Each row below holds a small network's activations on one record, seen along a few directions.
After each row come some of the record's fields: POV, ROKUD, GIRAB, ZEV, DID.
A field that a record lacks is left out.
The largest differences between rows may come from other fields.
In the rows, 500 means zero.
Strong random noise was added to every row along 11 fixed directions; ignore it. To show where, here is one row again and again, with new noise each time:
664, 625, 591, 559, 520, 495, 452, 603, 559, 502, 469, 535, 355, 556, 367, 494, 550, 315, 357, 608, 608, 567, 673, 519, 611, 497, 657, 304, 473, 484
537, 586, 585, 459, 407, 555, 217, 543, 404, 135, 467, 230, 788, 560, 601, 514, 527, 393, 764, 657, 357, 442, 350, 655, 264, 351, 505, 398, 550, 538
320, 511, 654, 451, 394, 562, 608, 694, 578, 474, 566, 582, 329, 384, 534, 309, 464, 436, 410, 543, 353, 536, 578, 253, 523, 639, 741, 643, 464, 519
607, 438, 371, 641, 430, 503, 348, 454, 311, 576, 513, 500, 595, 570, 675, 506, 500, 362, 584, 540, 325, 382, 538, 512, 465, 599, 310, 427, 238, 538
554, 532, 566, 481, 563, 248, 452, 628, 438, 524, 593, 414, 566, 576, 312, 340, 562, 391, 355, 574, 334, 584, 592, 621, 769, 660, 460, 547, 587, 478
575, 427, 441, 624, 425, 521, 422, 475, 408, 504, 492, 569, 430, 481, 556, 624, 560, 387, 620, 558, 535, 414, 470, 516, 411, 535, 451, 595, 286, 589
465, 479, 612, 524, 632, 641, 562, 251, 456, 546, 569, 410, 632, 367, 584, 496, 661, 426, 712, 580, 573, 368, 315, 713, 377, 325, 393, 682, 384, 528
742, 642, 328, 665, 686, 424, 316, 431, 404, 488, 344, 539, 630, 522, 542, 715, 454, 410, 435, 566, 591, 418, 596, 689, 613, 476, 437, 249, 459, 540
560, 590, 622, 569, 305, 539, 567, 697, 663, 374, 618, 483, 286, 462, 418, 536, 581, 432, 512, 567, 493, 503, 495, 490, 578, 500, 574, 556, 492, 582
256, 373, 465, 426, 348, 426, 470, 624, 381, 422, 617, 498, 606, 452, 615, 335, 455, 495, 610, 550, 106, 488, 469, 425, 484, 752, 534, 751, 415, 563
484, 541, 339, 380, 587, 437, 422, 560, 339, 415, 483, 561, 606, 562, 299, 523, 414, 423, 479, 664, 465, 570, 585, 614, 508, 539, 834, 411, 461, 409
567, 481, 552, 592, 580, 511, 468, 457, 537, 732, 356, 644, 411, 501, 658, 525, 631, 395, 459, 669, 686, 503, 660, 662, 587, 550, 405, 376, 328, 645
557, 499, 463, 431, 571, 424, 435, 643, 196, 430, 483, 448, 560, 517, 330, 458, 389, 427, 433, 584, 503, 418, 370, 341, 366, 424, 633, 683, 454, 373

469, 453, 413, 399, 386, 632, 573, 502, 431, 489, 499, 501, 505, 490, 565, 537, 393, 640, 592, 552, 553, 449, 372, 425, 322, 353, 501, 510, 432, 458  POV is zalop, ROKUD is pezot, GIRAB is vorom, ZEV is zoti
317, 515, 500, 337, 492, 541, 581, 547, 513, 515, 429, 483, 630, 460, 618, 390, 438, 692, 523, 663, 471, 508, 448, 589, 472, 424, 536, 458, 563, 507  POV is zalop, ROKUD is pezot, GIRAB is vorom, ZEV is zoti
533, 666, 330, 510, 668, 563, 510, 323, 617, 307, 503, 567, 635, 422, 351, 773, 439, 554, 567, 422, 559, 530, 512, 784, 594, 417, 706, 349, 617, 478  POV is zalop, ROKUD is buko, GIRAB is ruso, ZEV is tuvo
251, 306, 529, 480, 768, 233, 319, 134, 409, 423, 423, 520, 774, 290, 548, 507, 631, 487, 651, 432, 348, 555, 445, 685, 544, 734, 430, 903, 626, 606  POV is zalop, ROKUD is voz, GIRAB is ruso, ZEV is zoti
612, 599, 463, 594, 510, 457, 609, 458, 723, 452, 542, 571, 354, 444, 316, 768, 629, 543, 561, 515, 752, 552, 498, 790, 689, 436, 554, 517, 568, 591  ROKUD is voz, GIRAB is vorom, ZEV is tuvo, DID is nopip
415, 490, 548, 421, 349, 573, 633, 553, 655, 473, 565, 514, 454, 430, 593, 478, 549, 675, 573, 598, 476, 513, 415, 591, 564, 481, 442, 585, 498, 589  POV is zalop, ROKUD is kise, GIRAB is vorom, ZEV is tuvo
413, 485, 404, 376, 567, 506, 479, 564, 335, 588, 545, 480, 637, 614, 480, 305, 433, 468, 466, 531, 315, 505, 582, 442, 453, 557, 613, 389, 477, 345  POV is zalop, ROKUD is kise, GIRAB is lar, ZEV is tuvo
422, 633, 563, 394, 571, 544, 772, 604, 665, 488, 630, 436, 475, 402, 375, 522, 540, 693, 487, 545, 655, 465, 310, 715, 607, 300, 473, 685, 665, 531  POV is rek, ROKUD is buko, GIRAB is lar, ZEV is zoti
671, 441, 386, 592, 215, 455, 465, 595, 421, 387, 723, 461, 393, 632, 262, 558, 533, 377, 566, 473, 328, 507, 449, 445, 546, 574, 445, 591, 324, 463  ROKUD is voz, GIRAB is vorom, ZEV is zoti, DID is todud
692, 467, 478, 592, 468, 407, 232, 430, 517, 423, 340, 566, 436, 589, 518, 642, 529, 373, 473, 512, 579, 601, 668, 518, 501, 605, 495, 284, 465, 580  POV is zalop, ROKUD is kise, GIRAB is vorom, ZEV is zoti
728, 601, 564, 604, 516, 641, 532, 401, 517, 533, 597, 395, 452, 546, 435, 535, 536, 374, 506, 423, 610, 423, 458, 496, 444, 282, 389, 363, 454, 422  POV is rek, ROKUD is buko, GIRAB is lar, ZEV is zoti
406, 392, 486, 431, 358, 594, 523, 444, 509, 550, 546, 589, 459, 535, 555, 435, 498, 485, 555, 541, 387, 591, 574, 468, 488, 559, 558, 467, 374, 499  POV is zalop, ROKUD is voz, GIRAB is ruso, ZEV is zoti
321, 505, 432, 398, 357, 594, 714, 678, 621, 490, 634, 540, 459, 456, 563, 453, 441, 704, 536, 529, 376, 476, 451, 506, 556, 544, 493, 618, 491, 572  POV is zalop, ROKUD is kise, GIRAB is kegu, ZEV is zoti
411, 320, 531, 486, 594, 250, 291, 496, 398, 507, 300, 596, 524, 462, 551, 549, 516, 444, 490, 495, 566, 570, 512, 436, 442, 717, 461, 763, 558, 628  ROKUD is kise, GIRAB is lar, ZEV is zoti, DID is nopip
565, 488, 688, 595, 355, 487, 582, 565, 718, 477, 567, 365, 385, 492, 533, 618, 758, 570, 656, 510, 667, 446, 330, 735, 549, 375, 115, 700, 578, 714  POV is zalop, ROKUD is buko, GIRAB is kegu, ZEV is zoti
389, 389, 356, 403, 502, 499, 512, 445, 510, 594, 405, 772, 432, 529, 450, 541, 536, 454, 532, 670, 581, 651, 691, 642, 502, 659, 786, 392, 325, 563  ROKUD is buko, GIRAB is vorom, ZEV is tuvo, DID is todud
537, 426, 594, 411, 361, 546, 401, 632, 456, 578, 394, 516, 421, 675, 547, 410, 584, 419, 530, 707, 635, 566, 598, 503, 382, 446, 505, 378, 376, 534  POV is zalop, ROKUD is voz, GIRAB is kegu, ZEV is zoti
647, 633, 584, 543, 588, 531, 317, 388, 585, 363, 358, 444, 610, 528, 574, 590, 603, 360, 564, 635, 626, 527, 579, 726, 469, 389, 540, 203, 508, 578  ROKUD is buko, GIRAB is vorom, ZEV is tuvo, DID is nopip
367, 387, 321, 474, 501, 485, 569, 428, 400, 594, 502, 585, 603, 393, 705, 526, 385, 689, 527, 450, 353, 416, 409, 459, 521, 587, 311, 689, 397, 567  POV is zalop, ROKUD is buko, GIRAB is vorom, ZEV is zoti
426, 606, 587, 543, 527, 648, 583, 290, 745, 454, 572, 412, 645, 403, 731, 448, 536, 558, 593, 431, 372, 493, 542, 662, 609, 447, 361, 343, 602, 574  POV is zalop, ROKUD is pezot, GIRAB is kegu, ZEV is zoti
488, 588, 513, 555, 612, 414, 522, 413, 647, 492, 646, 489, 527, 487, 348, 447, 555, 405, 424, 368, 353, 616, 668, 676, 773, 669, 533, 450, 599, 481  POV is rek, ROKUD is buko, GIRAB is vorom, ZEV is zoti
272, 663, 399, 469, 745, 670, 665, 343, 581, 258, 476, 550, 628, 136, 584, 708, 357, 681, 631, 422, 572, 357, 262, 525, 348, 318, 815, 706, 654, 522  ROKUD is buko, GIRAB is lar, ZEV is tuvo, DID is nopip
411, 519, 532, 473, 713, 423, 382, 436, 486, 425, 316, 543, 620, 459, 532, 525, 472, 476, 469, 456, 541, 550, 581, 517, 478, 569, 631, 452, 645, 517  ROKUD is buko, GIRAB is ruso, ZEV is tuvo, DID is todud
185, 432, 644, 291, 503, 487, 510, 514, 612, 472, 314, 509, 638, 390, 797, 395, 509, 689, 614, 683, 504, 586, 481, 629, 427, 521, 504, 550, 649, 685  POV is zalop, ROKUD is pezot, GIRAB is vorom, ZEV is zoti
378, 423, 566, 320, 678, 412, 564, 431, 331, 832, 387, 502, 665, 497, 669, 166, 471, 575, 297, 644, 487, 511, 556, 446, 585, 502, 393, 477, 474, 405  POV is zalop, ROKUD is voz, GIRAB is vorom, ZEV is zoti
625, 437, 614, 500, 401, 452, 358, 300, 497, 197, 698, 336, 486, 589, 94, 566, 679, 251, 718, 423, 460, 663, 439, 561, 427, 460, 659, 610, 545, 381  ROKUD is voz, GIRAB is ruso, ZEV is zoti, DID is todud
459, 485, 299, 505, 630, 505, 493, 221, 491, 478, 575, 585, 677, 425, 457, 582, 418, 486, 535, 369, 321, 540, 589, 607, 600, 618, 597, 475, 482, 433  POV is zalop, ROKUD is kise, GIRAB is vorom, ZEV is zoti
409, 431, 234, 469, 265, 548, 637, 699, 469, 545, 569, 685, 362, 534, 524, 556, 425, 614, 550, 645, 423, 482, 546, 510, 527, 608, 646, 499, 323, 558  POV is zalop, ROKUD is voz, GIRAB is kegu, ZEV is tuvo
513, 553, 537, 519, 578, 557, 331, 453, 482, 438, 350, 457, 633, 543, 678, 507, 505, 448, 554, 509, 535, 485, 538, 540, 387, 448, 505, 314, 502, 533  ROKUD is buko, GIRAB is kegu, ZEV is tuvo, DID is nopip
475, 406, 592, 541, 569, 461, 193, 433, 421, 581, 191, 553, 582, 559, 824, 417, 558, 339, 525, 573, 528, 573, 693, 470, 365, 659, 421, 255, 416, 631  ROKUD is buko, GIRAB is vorom, ZEV is tuvo, DID is todud
497, 402, 824, 358, 591, 389, 533, 541, 428, 781, 471, 405, 461, 598, 410, 139, 682, 362, 332, 651, 559, 645, 567, 458, 576, 502, 403, 584, 487, 420  ROKUD is voz, GIRAB is vorom, ZEV is zoti, DID is todud
518, 583, 548, 588, 416, 682, 435, 374, 660, 414, 435, 553, 409, 465, 651, 519, 494, 376, 519, 469, 502, 520, 704, 426, 414, 500, 747, 131, 462, 483  POV is zalop, ROKUD is buko, GIRAB is vorom, ZEV is tuvo
378, 454, 578, 322, 440, 578, 552, 682, 384, 563, 498, 408, 531, 645, 502, 308, 510, 546, 572, 684, 559, 496, 412, 483, 292, 362, 584, 461, 518, 418  ROKUD is pezot, GIRAB is lar, ZEV is tuvo, DID is todud
472, 521, 489, 566, 318, 650, 513, 450, 684, 529, 545, 571, 373, 540, 649, 469, 513, 442, 528, 517, 362, 586, 725, 512, 573, 620, 569, 206, 387, 508  POV is zalop, ROKUD is voz, GIRAB is vorom, ZEV is zoti
396, 319, 410, 343, 389, 356, 621, 682, 357, 555, 605, 606, 370, 555, 271, 427, 432, 614, 443, 522, 436, 575, 417, 347, 521, 653, 601, 817, 442, 427  ROKUD is kise, GIRAB is ruso, ZEV is tuvo, DID is todud
583, 348, 463, 664, 531, 498, 616, 386, 394, 766, 608, 660, 255, 499, 357, 529, 523, 395, 435, 323, 599, 441, 516, 290, 513, 580, 455, 713, 293, 419  ROKUD is pezot, GIRAB is ruso, ZEV is tuvo, DID is nopip
528, 529, 758, 427, 620, 432, 159, 601, 469, 239, 201, 464, 538, 528, 500, 536, 501, 366, 480, 553, 675, 579, 504, 395, 263, 440, 672, 516, 683, 580  POV is zalop, ROKUD is kise, GIRAB is ruso, ZEV is tuvo
354, 484, 719, 427, 541, 502, 707, 418, 743, 632, 580, 578, 291, 393, 377, 360, 731, 448, 473, 553, 639, 668, 613, 633, 632, 544, 688, 574, 544, 526  POV is zalop, ROKUD is buko, GIRAB is vorom, ZEV is tuvo
582, 668, 314, 506, 793, 693, 600, 259, 419, 507, 486, 495, 709, 393, 507, 586, 308, 576, 405, 427, 542, 365, 446, 460, 498, 282, 595, 338, 490, 313  ROKUD is kise, GIRAB is kegu, ZEV is zoti, DID is todud
528, 521, 498, 496, 393, 506, 654, 558, 672, 489, 626, 560, 350, 490, 373, 530, 554, 526, 479, 499, 484, 574, 546, 558, 656, 569, 566, 525, 497, 518  ROKUD is kise, GIRAB is vorom, ZEV is tuvo, DID is todud
551, 549, 446, 465, 702, 561, 497, 320, 456, 493, 401, 519, 595, 491, 454, 597, 469, 517, 535, 544, 679, 493, 491, 602, 417, 344, 647, 402, 511, 418  ROKUD is kise, GIRAB is kegu, ZEV is tuvo, DID is nopip

Which values does each new row have?
437, 492, 315, 466, 527, 486, 532, 544, 431, 514, 462, 617, 499, 473, 420, 603, 397, 576, 472, 523, 538, 495, 527, 528, 508, 537, 661, 489, 472, 483  POV is zalop, ROKUD is buko, GIRAB is vorom, ZEV is zoti
540, 500, 351, 554, 421, 615, 584, 494, 512, 611, 519, 576, 437, 508, 638, 657, 479, 619, 598, 536, 603, 388, 438, 570, 463, 392, 339, 455, 372, 579  POV is zalop, ROKUD is pezot, GIRAB is lar, ZEV is zoti
523, 520, 453, 358, 473, 333, 604, 855, 328, 784, 568, 371, 527, 726, 459, 206, 432, 593, 255, 668, 380, 503, 557, 470, 653, 542, 362, 349, 520, 400  ROKUD is buko, GIRAB is lar, ZEV is zoti, DID is nopip
480, 589, 442, 510, 581, 542, 491, 429, 582, 468, 474, 496, 652, 463, 632, 606, 479, 609, 579, 525, 488, 447, 476, 678, 559, 466, 441, 380, 553, 586  ROKUD is kise, GIRAB is ruso, ZEV is tuvo, DID is nopip
608, 686, 556, 662, 463, 729, 424, 407, 658, 362, 413, 498, 497, 385, 785, 500, 342, 439, 399, 351, 363, 432, 635, 203, 482, 472, 537, 162, 512, 476  POV is zalop, ROKUD is kise, GIRAB is vorom, ZEV is zoti
349, 554, 421, 429, 340, 540, 686, 648, 603, 433, 590, 556, 438, 373, 546, 460, 395, 672, 478, 490, 324, 472, 472, 375, 546, 547, 648, 551, 543, 498  POV is zalop, ROKUD is buko, GIRAB is vorom, ZEV is tuvo
599, 340, 487, 431, 293, 423, 539, 475, 463, 646, 725, 475, 389, 710, 216, 373, 726, 378, 571, 609, 434, 659, 572, 699, 583, 576, 471, 463, 318, 430  POV is zalop, ROKUD is buko, GIRAB is vorom, ZEV is tuvo
591, 524, 704, 606, 648, 583, 586, 405, 548, 639, 440, 550, 300, 368, 461, 504, 532, 398, 335, 367, 740, 452, 481, 278, 473, 379, 453, 660, 470, 465  POV is zalop, ROKUD is buko, GIRAB is vorom, ZEV is zoti
497, 461, 467, 475, 296, 500, 476, 585, 615, 371, 574, 539, 394, 567, 415, 623, 566, 524, 635, 525, 451, 580, 537, 595, 519, 583, 574, 484, 494, 569  POV is zalop, ROKUD is kise, GIRAB is ruso, ZEV is tuvo
501, 474, 543, 563, 319, 729, 705, 532, 640, 687, 536, 709, 148, 437, 580, 467, 496, 514, 422, 478, 605, 514, 595, 262, 511, 496, 583, 461, 276, 494  POV is zalop, ROKUD is voz, GIRAB is vorom, ZEV is tuvo
655, 382, 361, 553, 502, 591, 374, 197, 313, 571, 513, 462, 626, 578, 541, 555, 505, 412, 659, 485, 513, 438, 465, 527, 307, 406, 356, 405, 274, 420  POV is zalop, ROKUD is kise, GIRAB is vorom, ZEV is zoti
537, 614, 360, 478, 555, 479, 449, 635, 424, 397, 292, 527, 601, 443, 669, 671, 316, 696, 437, 548, 609, 381, 413, 488, 472, 386, 467, 420, 578, 563  POV is zalop, ROKUD is buko, GIRAB is vorom, ZEV is tuvo
753, 597, 165, 657, 619, 485, 418, 462, 398, 515, 366, 614, 590, 513, 559, 813, 319, 590, 407, 445, 570, 366, 549, 534, 590, 463, 389, 303, 429, 538  POV is zalop, ROKUD is kise, GIRAB is kegu, ZEV is zoti
523, 420, 698, 629, 389, 444, 337, 386, 545, 327, 645, 242, 549, 542, 457, 446, 719, 289, 740, 394, 374, 478, 395, 561, 349, 556, 335, 618, 581, 525  ROKUD is kise, GIRAB is lar, ZEV is zoti, DID is todud
503, 437, 591, 444, 621, 748, 472, 278, 451, 585, 322, 599, 433, 456, 551, 527, 517, 384, 565, 596, 802, 524, 528, 441, 184, 310, 740, 397, 350, 426  POV is zalop, ROKUD is kise, GIRAB is vorom, ZEV is zoti
425, 604, 519, 464, 715, 652, 675, 310, 535, 583, 627, 392, 725, 390, 551, 474, 557, 554, 629, 487, 510, 391, 337, 763, 504, 307, 405, 541, 527, 476  ROKUD is buko, GIRAB is lar, ZEV is tuvo, DID is nopip
598, 620, 658, 498, 481, 456, 383, 542, 645, 453, 446, 364, 574, 591, 568, 380, 611, 441, 449, 598, 448, 592, 612, 638, 622, 510, 432, 206, 603, 527  ROKUD is kise, GIRAB is vorom, ZEV is tuvo, DID is todud
499, 513, 573, 396, 571, 605, 514, 471, 569, 425, 353, 595, 422, 451, 451, 666, 487, 554, 509, 574, 809, 559, 475, 544, 409, 335, 656, 487, 548, 557  POV is zalop, ROKUD is buko, GIRAB is ruso, ZEV is zoti
501, 457, 494, 522, 398, 556, 484, 496, 537, 573, 521, 541, 474, 569, 557, 460, 498, 472, 491, 460, 418, 555, 596, 496, 548, 572, 410, 406, 397, 523  POV is zalop, ROKUD is buko, GIRAB is vorom, ZEV is zoti
377, 411, 575, 509, 687, 546, 511, 192, 560, 614, 453, 684, 503, 395, 535, 437, 551, 367, 483, 384, 493, 612, 664, 469, 537, 649, 634, 503, 450, 490  ROKUD is buko, GIRAB is ruso, ZEV is tuvo, DID is todud
